A small network was trained on made-up records. Each row is its average activation on records with the value named, seen along a few directions.
Related values have similar rows: they may be neighbours, one step apart, or belong to one group.
(in the rows, 500 means zero)
Random noise pushes rows far along 3 fixed directions. That doesn't count. These rows show it; they differ only by the noise:
[481 478 571 363 422 516 430 513 413 597 472 295 590 537 559 602 412 378]
[576 481 514 319 576 519 424 512 363 505 504 571 608 463 502 393 488 509]
[516 341 526 627 628 570 699 457 630 599 520 496 565 547 705 590 721 560]
[630 425 469 411 721 546 540 489 430 474 537 768 607 437 541 308 654 636]
[532 519 572 276 570 448 262 507 385 410 474 471 600 478 449 345 309 487]


Values of Y:
y2: [592 661 594 444 386 509 519 481 427 538 582 467 527 449 404 475 625 438]
y8: [388 405 587 550 634 413 347 550 661 400 385 412 530 644 482 512 256 504]
y10: [512 410 232 725 396 617 799 554 494 560 534 723 346 489 614 640 733 588]
y11: [486 504 584 408 453 420 372 469 457 550 417 319 583 522 474 669 450 395]
y4: [488 413 341 536 479 608 566 585 443 570 462 537 519 540 568 701 603 425]
y3: [416 556 422 697 265 552 848 501 512 677 630 491 292 511 518 641 607 443]
y1: [387 782 649 455 251 400 301 452 546 419 469 214 410 507 285 467 149 372]
y6: [532 618 650 252 468 397 248 492 345 467 519 324 589 486 353 415 315 367]
y5: [446 588 415 579 513 409 372 538 580 224 511 641 300 413 315 265 331 624]
y7: [569 429 178 450 408 688 656 603 344 613 503 786 468 473 579 565 649 562]
y9: [726 623 478 273 639 514 487 460 203 543 531 919 601 264 338 172 704 590]
Y is arranged as a ring.
Going along Y from y6 by way of its neighbour y9, in what order are y2, y10, y3, y5 met?
Answer: y2, y3, y5, y10
Name the neighbours of y4, in listed order.
Answer: y8, y7

Values of C:
c4: [527 569 498 525 322 625 935 506 473 808 594 404 495 471 463 658 846 408]
c9: [541 544 343 562 451 581 877 486 384 619 643 768 399 496 490 453 679 545]
c11: [488 321 392 458 695 472 294 572 609 326 516 554 600 537 591 439 388 585]
c5: [471 509 753 530 613 458 425 426 649 522 452 212 622 577 518 633 529 401]
c10: [550 542 315 143 336 507 246 715  69 503 444 624 513 467 351 508 246 375]
c8: [435 508 452 807 542 498 524 493 703 329 464 687 260 437 499 327 430 706]
c6: [491 596 655 395 348 418 415 401 411 626 532 207 548 449 491 609 471 295]
c3: [445 373 431 885 640 439 478 470 946 173 527 566 378 569 642 423 491 770]
c1: [491 367 598 400 449 488 433 513 336 627 361 280 606 611 630 753 482 362]
c2: [487 404 645 501 684 475 436 445 625 513 413 462 632 589 598 492 449 541]
c7: [453 612 487 671 484 542 660 396 679 495 548 542 382 425 455 427 637 562]
C is arranged as a ring.
Name the neighbours of c3, in listed order.
Answer: c10, c8
Name the neighbours of c2, in listed order.
Answer: c5, c1
Name the neighbours of c4, in listed order.
Answer: c6, c7
